These are the activations of a small neural network, seen along a few directions. Each row is one input.
Each table varies a few parts of the input and shows all the possible inputs, shuffled.
A made-up example of a description, with smaller parts first: one of 8 places around a ring, together with either a single point or one of 11 places around a ring or (one of 3 separate values, together with one of 4 places along a line).
Shared parts are said once, and a part with two or three values counts as separate values.

Other details of the inputs vary at random and push rows far along two fixed directions, the same in every table; ignore that.

Rows:
x1: [ 11  26  -9  -9 -15 -17  -6  11  44   1  20  -5   6]
x2: [ 16 -12 -15 -16  20  -6   1  14 -11   5  -5   7  -3]
x3: [-16  26  -5   9 -33  18 -12 -13  17 -16   6  -9  11]
x4: [ -4  17 -26  -1   1   5  -8  21  29  -6  19  -5   7]
x5: [ 26   3  -8 -15  42 -11  28   2  -9  12  16 -13   3]
x6: [  3  29 -17  -3  -3   9   1   1  21  -4  23 -16  15]
x7: [ 12  14 -32 -11  -2   0 -10  21  29  -5  20  -9   8]
x8: [ 42  -6  -7 -27  45 -17  31   0  -6  14  19 -23   3]
x9: [ -1  16 -29 -13  -7   2 -11  17  28  -7  17 -10   6]
x10: [ 40  -2  -5 -34  32 -36  16   9   5  13   3  -2  -8]
x11: [ 16  26 -22  -6 -10   6  -4  -2  21  -8  20 -19  15]
x12: [ -2  24 -11   7 -26  13 -11  -8  16 -10  12 -10  15]
x13: [ -9   7 -13   6 -26   6 -17  11  31  -7   8  -6   5]
x14: [ 32 -17 -17 -28  33 -16  14  18  -5  12   3  -8  -5]
x15: [ -4 -12  21   6  28   6  13 -14 -45   9 -23  19  -3]
x16: [-29  -3   5  23 -27  18 -22   3  -2  -9 -14  23  -3]
x17: [ 28   0  -5 -20  40 -12  28   0 -11  10  16 -14   1]
x18: [ -5 -23  10   8  21   4  -1   7 -34   6 -26  29  -9]
x19: [-30  -7  11  23 -36  14 -23   0   7  -8 -15  15  -1]
x20: [  5   0   7  -2  13  -2  16 -10 -12   4   1  -3   2]
x21: [-27   4  21  30 -29  22 -14 -19 -18  -7 -17  18   4]
x22: [-43  -9  19  30 -44  14 -24  -8   7 -10 -15  12  -8]
x23: [ -4 -18  27  12  13   7   2 -19 -50   7 -30  24  -2]
x24: [-14  26  -4  23 -27  20 -15  -5  17  -8  11  -3  15]
x25: [ 14  13 -35 -15  -4   0 -10  20  29  -6  21 -12   5]
x26: [-27   4  21  29 -33  21 -17 -22 -16  -9 -21  17   5]
x27: [  5  15 -30 -11   0  -8  -1  21  36  -3  30 -19   4]
x28: [ -3 -24  35  11   7   2   7 -21 -45   6 -32  16  -3]
x29: [ 25  -7   4 -12  16  -6  14  -6 -15   8   1 -11   5]
x30: [-18 -30  18   2   3  -6  -1  -5 -35   1 -27  19 -21]
x31: [-19  12 -14  10 -20   4 -11  12  28  -8  17  -5  -2]
x32: [  0 -13  -4  -7  15 -12   4   8  -8   3  -3   3 -10]
x33: [-10  17   3  18 -35  15 -11  -9  22  -9  10 -10  15]
x34: [ 20  -7 -20 -23  44 -10  13  20  -7   8   7   1  -4]
x35: [ 15   4  -2 -12  25  -2  13  -7 -16   5  -1  -3   6]
x36: [ -9 -34  20   4   2  -1  -4  -4 -34   4 -35  21 -16]
x37: [ -4  15 -24   1  -2  -3  -3  20  33  -4  26 -13   2]
x38: [  8   1  13  -5  13 -20   7   6   0  11  -8  15  -6]
x39: [ 37  -1  -3 -33  30 -35  17  10   3  15   3   0  -6]
x40: [ 10 -17  -4 -10  25 -11   9  10  -3   9   4  -5 -14]
x41: [ -7  24   3   5 -28  -9 -12   5  37  -3  11   3   2]
x42: [ 36  -7  -3 -22  37 -15  27  -4  -8  11  13 -20   2]
x43: [ -2 -24  36  13  11   5  10 -17 -45   8 -27  16  -4]
x44: [ 15  -1   2 -11  23  -9  21  -8 -13   6   3  -8   1]
x45: [-34   1  26  23 -37  15  -5 -27 -13 -11 -18  10  -1]
x46: [-16  21   1  10 -36  12  -6 -15  20 -16  10 -13   7]
x47: [ 21  -2   7 -17  18 -28   9   4   0  11  -6   9  -6]
x48: [  5  29 -19  -4  -5   7   1   0  22  -5  22 -16  17]
x49: [ 42  -3  -8 -19  46 -11  25   6  -8  17  15 -16   8]
x50: [  0  10 -19   1  -4  -2  -5  17  37  -1  25 -19   0]
x51: [  2  17  -3   6 -30  10  -7  -8  22 -11  12 -19  12]
x52: [-37  -4  11  28 -38  20 -28  -2  -3 -11 -21  27  -2]
x53: [-20 -24  17   6  10   3  -5  -1 -37   1 -31  31 -11]
x54: [-13   6 -10   6 -25   1 -14   7  32  -8  13 -13  -1]
x55: [ -8 -17  27   3  13   5   8 -22 -52   4 -33  20  -5]
x56: [  0  16 -30 -13  -8   1 -12  16  30  -9  18 -12   4]
x57: [ -3 -28  36   5   6   0  12 -27 -42   1 -27   7 -12]
x58: [ -4 -33  15  -4  11  -9   2  -4 -27   4 -22   8 -22]
x59: [-35  -1   6  18 -28  14 -22   0  -1 -13 -17  20  -3]
x60: [-36  -5   7  16 -35   8 -17  -3   3 -10 -11  10  -9]
x61: [  5 -13  -2   0  16  -1   1  13  -3   8  -6   6  -4]
x62: [ 7 -5 12  5 14  1 14 -9 -9  7  4 -7  1]
x63: [-13 -32  22  11   7   3  -1  -1 -32   8 -30  25 -15]
x64: [ -5  16   0   5 -29   8  -1 -12  25  -9  16 -23   9]
x65: [ 28 -18 -16 -30  35 -21  16  14  -2  12   9 -16 -12]
x66: [-16  17   8  18 -35  15  -5 -11  24 -10  16 -15   8]
Each input here is: one of 6 places along a line, together with either a single point or (one of 2 separate values, together with one of 5 places around a ring).
The inputs of x63 and x36 match in every part but the place on the line of 6. If x40 is changed in the same way as x63 into x36, which row does it become?
Answer: x58
The inputs of x38 and x47 match in every part but the place on the line of 6. If x62 is changed in the same way as x38 into x47, which row does it become?
Answer: x42
Change only the choice among 2 separate values in x45. List by row number the other rows that result.
Answer: x60
A walk changes only the place on the line of 6. It starts at x37 and steps to x31. List the rest of the walk in order.
Answer: x27, x32, x60, x30
Which other rows agree with x23 in the place on the line of 6? List them by row number.
Answer: x1, x8, x19, x20, x22, x27, x33, x48, x52, x53
Change only the choice among 2 separate values in x44. List by row number the other rows that result.
Answer: x32

Rows:
x67: [  4  26  -6   3 -17   9  -1  -8  18  -6  16 -12  16]
x68: [ -8  13   7  12 -27  14  -6 -17   4  -8   1  -6  11]
x69: [  2  24 -52  -5   5  20 -12  28  31  -9  33 -18  17]
x70: [ 43 -10 -29 -38  49 -29  22  29  14  15  24 -21  -8]
x71: [  3 -27  18  -5  28 -15   6   4 -36  13 -30  28 -17]
x72: [-10  18  11  16 -22  11  -3 -14   4  -6   2   0   9]
x73: [  6  16 -27  -9 -17  -4 -13  18  41  -9  19 -14   4]
x74: [ 26 -19 -15 -30  36 -22  13  16  -5  12   6  -7 -13]
x75: [ -3 -28  20  -4  20 -11   1   0 -38   7 -34  32 -15]
x76: [ 11 -19  19  -5  26  -4  19 -18 -39   9 -15   0  -6]
x77: [-41 -12  23  27 -33   5 -20  -4  -4  -5 -23  26 -11]
x78: [-19   5  18  20 -25  14  -4 -19   2  -7  -1  -5   5]
x79: [-15  14  13  18 -21  11  -1 -15   7  -7   3  -4   8]
What do these inputs look like to the network?
Answer: either a single point or (one of 2 separate values, together with one of 6 places around a ring)
A walk changes only the place on the ring of 6. It starts at x76 and steps to x78. List the rest of the walk in order.
Answer: x79, x72, x67, x68
Change only the choice among 2 separate values in x74. List by row number the other rows that result.
Answer: x76
